T: [117 158 151  88 154 114 119 110 159  90 114 117 120 182]
J: [170 189 151  97 131  90 138  92 175 151  77  91  91  90]
M: [142 159 132  72 153  83 150 102  98 162 150 122 143  66]
W: [154 107 129 142 123 142 152 144 181  81  73 133 103 147]
V: [161 103 125 147 119 176 149 159 170 159  60 126  97  96]
F: [160  95 120 172 159  98 126 102  87 136 144 136 137 119]
R: [107 168 135  85 145  77 116  98 120  77 113  97 115 171]
X: [113 157 133  89 109 172 146 157 178 125  81 108  98 142]
G: [146 116 121 163 135 101 112 109 153 117 115 151 128 183]
tags:
[122] -> j318
[117] -> j830
[151] -> j215
[126] -> j581
[121] -> j797
[91] -> j799
[77] -> j668
[152] -> j413
[118] -> j67
[92] -> j207
key J 12:  => j799
asked: [117 158 151  88 154 114 119 110 159  90 114 117 120 182] => T
asked: [160  95 120 172 159  98 126 102  87 136 144 136 137 119] => F

E: [172 148 113  94 116 168 140 129 101 123 118 132 114 164 105  93 104 152
 155 117 153 104 164 176 160 175 119 158 159  88 174 118 152 153 115  99
 148 158 129 114 160 172  93 116 109 171]
K: [ 80 110 103 108 117 102 151  98 107 151 147 150 121 152 119 123 120 136
 116 117 148 114 132 134 129 148 159 123 153 101 128 154 124 129 102  93
 106 133 146 115  93 112 111 154 143 127]
C: [118 113 129 143 138 119 150 117 139 173 168 162 149 139 162 135 156 147
 118 155 150 146 136  78 136 117 149 143 148 136 139 152 155 151 120 144
 141 137 151 129 128  94 135 163 150 138]
D: [ 70  82 103 132 137  78 148  80 123 128 130 145 108 122 124 138 118 109
  93 168 132 149 136  78 106  92 114 119 142 157 120 116 116 123  93 117
  94 137 144 126  87  77 126 126 111 112]
Q: [117 126 119  94 115 123 120 120 114 104 107 114 118 129 106 121 107 120
 130  94 120 105 125 174 124 145 134 117 128 104 115 128  95 106 118 110
 107 123 113 118 121 150 109 120 131 119]
A: [113 138 165 172 151 103 107 154 164 114 125 103 143  96 139 161 140 105
 140 154  98 159 122 110 107  86 119 127  97 190 117 118 130 121 163 165
 130 124 116 160 100 108 170 124 127 120]
E => [172 148 113  94 116 168 140 129 101 123 118 132 114 164 105  93 104 152
 155 117 153 104 164 176 160 175 119 158 159  88 174 118 152 153 115  99
 148 158 129 114 160 172  93 116 109 171]
A => [113 138 165 172 151 103 107 154 164 114 125 103 143  96 139 161 140 105
 140 154  98 159 122 110 107  86 119 127  97 190 117 118 130 121 163 165
 130 124 116 160 100 108 170 124 127 120]
size: [117 126 119  94 115 123 120 120 114 104 107 114 118 129 106 121 107 120
 130  94 120 105 125 174 124 145 134 117 128 104 115 128  95 106 118 110
 107 123 113 118 121 150 109 120 131 119] => 46

Z: [130 124 139 143 148 123 136  88  89 124  98 165  94 128 106 161 126 160
 160 162 148 103 166 157  76 155 163 149 156  79 164 149 125 122 151 149]
L: [136 116 131 100 118 124 138 159 159 134 161 110 152 132 146 107 124 136
 114 138 132 111 148 117 117 134 155 109 137 117 167 164 151 117 123 142]
U: [130 124 139 143 148 123 136  88  89 124  98 165  94 128 106 161 126 160
 160 162 148 103 166 157  76 155 163 149 112 162 118 126 125 158 108 127]
asked: [136 116 131 100 118 124 138 159 159 134 161 110 152 132 146 107 124 136
 114 138 132 111 148 117 117 134 155 109 137 117 167 164 151 117 123 142] => L
size: [130 124 139 143 148 123 136  88  89 124  98 165  94 128 106 161 126 160
 160 162 148 103 166 157  76 155 163 149 112 162 118 126 125] => 33
key -> tag
[124] -> j170
[116] -> j489
[103] -> j394
key U 2:  => j170
L => [136 116 131 100 118 124 138 159 159 134 161 110 152 132 146 107 124 136
 114 138 132 111 148 117 117 134 155 109 137 117 167 164 151 117 123 142]
asked: [130 124 139 143 148 123 136  88  89 124  98 165  94 128 106 161 126 160
 160 162 148 103 166 157  76 155 163 149 112 162 118 126 125 158 108 127] => U
U => [130 124 139 143 148 123 136  88  89 124  98 165  94 128 106 161 126 160
 160 162 148 103 166 157  76 155 163 149 112 162 118 126 125 158 108 127]
asked: [130 124 139 143 148 123 136  88  89 124  98 165  94 128 106 161 126 160
 160 162 148 103 166 157  76 155 163 149 156  79 164 149 125 122 151 149] => Z

